A small network was shown many inputs. Here are its activations along a few directions, one row for each input.
In each table, some parts of the input vary, and every possible input appears once, in random order.
A made-up example of a description, with smaller parts first: one of 3 separate values, together with either a single point or one of 11 places around a ring or (one of 4 places along a line, together with one of 8 places around a ring).
Shared parts are said once, and a part with two or three values counts as separate values.
In the rows, zero is written as 128.

Other details of the inputs vary at random and push rows far along two fixed directions, the same in every table; ignore that.

Table:
x1: [ 98  63 171 109  72  56 106 100 127  67 140 164 101 172 109 196 114]
x2: [111 162 153 136 184 171 133 154  75 152  98 153 156  97 129 126 133]
x3: [ 98  68 169 101  75  67 122  86 123  77 152 142  84 128 120 219 130]
x4: [120 163 165 141 175 170 128 173  96 157 109 171 145  80 135 121 113]
x5: [163 131  23 136 120 132 118 100 196 159 152  69 115 159 147  82 146]
x6: [111 170 156 135 174 173 131 157  77 151 104 158 149  92 128 121 137]
x7: [116 165 168 143 149 163 118 171  87 148  96 162 187 112 117 107 122]
x8: [129 165 172 148 154 156 124 162  75 159  97 153 182 113 109 114 118]
x9: [ 93  79 159 122  72  63 129  85 120  61 153 143  88 139 110 217 149]
x10: [104 167 152 137 161 178 135 165  85 153 105 155 165  86 134 130 131]
x11: [111 176 148 161 162 170 135 158  79 140  86 155 168 123 118 126 117]
x12: [ 93  80 173 119  65  70 105  90 132  45 136 149  86 145 114 196 130]
x13: [161 132  27 129 129 128 114  98 196 156 147  58 116 156 146  81 147]
x14: [103 152 158 114 167 176 210 185  58 126 126 130 144  95 129  89 110]
x15: [117 181 162 152 164 168 126 152  80 133  87 152 161 110 114 111 131]
x16: [ 94 162 152 129 161 172 213 176  57 115 123 124 152  98 121  84 120]
x17: [118 165 169 149 154 163 112 171  82 145  98 164 172 112 116 101 124]
x18: [183 119  51 112 124 132 109 117 223 172 161  83 111 131 160  78 123]
x19: [117 160 157 135 191 163 136 169  92 162 100 164 151  96 132 132 103]
x20: [189 125  59 118 117 120  89 109 199 158 148  79 122 169 135  48 140]
x21: [175 134  38 134 113 129 118  91 194 165 156  54 120 141 142  82 151]
x22: [ 83  81 164 109  79  65 116  79 125  52 147 148  81 136 114 200 150]
x23: [104  61 183 101  83  52  99  91 125  60 135 156 102 164 106 186 125]
x24: [161 134  34 129 109 136 113 101 205 153 155  63 125 141 150  76 155]
x25: [187 116  57 115 124 130 116 110 221 182 155  76 110 132 159  81 121]
x26: [127 180 158 165 157 166 139 158  75 142  93 147 169 113 111 128 130]
x27: [107 174 137 163 162 169 148 158  73 147 100 157 163 103 122 133 145]
x28: [174 120  45 117 115 137 116 102 204 176 152  62 115 138 157  84 141]
x29: [116 148 169 112 176 168 209 192  74 133 128 144 138  89 131  86  89]
x30: [165 130  39 132 109 133 119  93 203 164 149  56 124 141 149  79 152]
x31: [109 163 164 131 156 172 205 180  61 108 109 125 156 112 115  78 104]
x32: [115  65 177 105  88  59 125 101 137  79 159 163  75 130 121 219 117]
x33: [195 117  41 123 130 127 119 119 211 177 159  91 100 145 157  85 126]
x34: [123 178 162 159 154 166 136 150  77 146  89 141 173 105 112 126 122]
x35: [172 121  29 121 126 136 115 108 197 171 156  75 107 156 156  86 135]
x36: [131 162 168 141 175 163 140 163  90 171 109 160 155  81 128 134 107]
x37: [ 95  51 187  79  66  57 175 121 108  34 163 134  89 162 107 148 102]
x38: [128 162 158 154 156 158 128 173  75 154  95 169 176 126 114 115 124]
x39: [ 90  80 171 114  60  70 112  90 137  47 134 146 101 145 115 203 128]
x40: [168 128  35 128 131 129 111  91 195 152 147  61 116 152 144  72 157]
x41: [188 133  36 142 110 130 114 106 198 152 140  71 118 169 141  77 141]
x42: [124 166 168 133 184 165 131 165  93 158 106 172 143  86 130 119 116]
x43: [ 84  66 158  96  91  66 118  92 125  68 144 146  80 142 125 218 126]
x44: [109 176 151 154 170 166 131 156  79 137  80 145 168 119 117 124 118]
x45: [ 87  68 167 102  76  74 110  95 129  63 153 154  74 127 127 206 135]
x46: [ 78  78 161 117  70  70 113  87 128  52 149 148  82 130 119 202 146]
x47: [181 119  48 120 123 117  95 112 198 163 142  71 130 179 138  62 127]
x48: [185 118  61 123 103 122 100 108 206 171 143  69 137 164 141  61 132]
x49: [133 166 167 154 156 156 127 169  74 155 101 159 178 121 108 116 126]
x50: [119 160 153 142 182 167 140 171  92 165 105 175 150  99 134 134 101]
x51: [183 130  47 130 126 128 103  94 199 146 133  61 120 166 139  66 141]
x52: [124 157 165 134 193 164 133 162  91 159 100 167 150  91 131 124 112]
x53: [102  69 165 107  78  67 126  93 121  73 157 149  80 136 119 222 138]
x54: [ 94  76 177 116  61  67 118  83 135  58 129 139 100 146 114 206 125]
x55: [ 97  66 156 107  77  69 127  97 123  72 150 159  78 141 125 220 136]
Each input here is: one of 5 places along a line, together with either a single point or one of 10 places around a ring.
The inputs of x43 and x13 match in every part but the place on the line of 5. If x55 is changed in the same way as x43 into x13, which row does it become?
> x27
The inputs of x16 and x37 match in every part but the place on the line of 5. If x46 is changed in the same way as x16 into x37, which row does it become?
> x17
Change only the place on the ring of 10 in x20. List by row number the other rows that result.
> x1, x7, x8, x17, x23, x38, x47, x48, x49
Change only the place on the line of 5 in x21. List by row number the other rows that result.
> x3, x8, x34, x36
Which other rows agree with x34 in the place on the line of 5? List them by row number.
> x11, x12, x15, x26, x31, x39, x41, x44, x51, x54

Table:
x56: [ 97 127 166 133 113 124 144 131  86 100 120 144 136 121 114 163 132]
x57: [103 126 161 130 135 129 153 139 100 116 121 157 124 110 127 168 114]
x58: [134 139 103 129 129 141 125 128 138 127 130 108 130 135 131  91 141]
x59: [148 134 100 128 149 136 139 132 143 146 134 114 118 131 136 113 118]
x60: [148 124 107 120 137 133 131 141 144 153 142 122 128 130 137 104 122]
x61: [146 139 116 130 126 138 128 127 145 133 123 102 140 133 128  92 127]
x62: [148 153 100 160 128 133  58 104 155 163 104 130 152 141 126 138 153]
x63: [145 132 106 130 125 131 127 137 136 140 133 113 143 147 126  93 130]
x64: [144 140  99 138 136 133 135 127 135 132 124 105 132 148 125 103 126]
x65: [ 92 132 171 127 127 128 131 133  95  97 110 147 138 120 117 142 122]
x66: [103 125 165 130 131 121 138 138  82 104 112 155 137 138 112 149 124]
x67: [149 135 115 133 118 134 127 132 140 139 131 109 139 138 125  92 127]
x68: [110 125 179 120 136 129 140 139 104 114 119 155 128 102 125 152 113]
x69: [ 97 130 170 119 143 134 136 141 102 114 118 156 127 102 129 148 114]
x70: [135  20 124  77  32  21 111  59 207  59 193 110  40 168 132 189 122]
x71: [152 144 100 152 141 135  62 110 163 176 113 137 138 125 138 148 145]
x72: [140 140  99 141 125 138 141 126 140 135 124 104 136 141 129 107 129]
x73: [135 139 102 132 127 137 132 125 133 137 134 103 137 132 128  96 146]
x74: [108 120 164 121 146 126 142 144  90 120 121 163 125 121 124 156 116]
x75: [ 99 126 165 123 139 129 145 138  91 119 130 156 126 100 125 156 132]
x76: [143 134 100 126 133 143 141 132 141 152 141 108 124 117 140 116 130]
x77: [138 133 103 119 142 143 130 133 145 140 139 117 116 118 143 101 133]
Describe the family of inputs behind these rows.
> one of 2 separate values, together with either a single point or one of 10 places around a ring
The inputs of x77 and x58 match in every part but the choice among 2 separate values. If x59 is changed in the same way as x77 into x58, which row does it become?
> x64
Change only the choice among 2 separate values in x72. List by row number the other rows that result.
> x57
Change only the choice among 2 separate values in x69. List by row number the other rows that result.
> x65
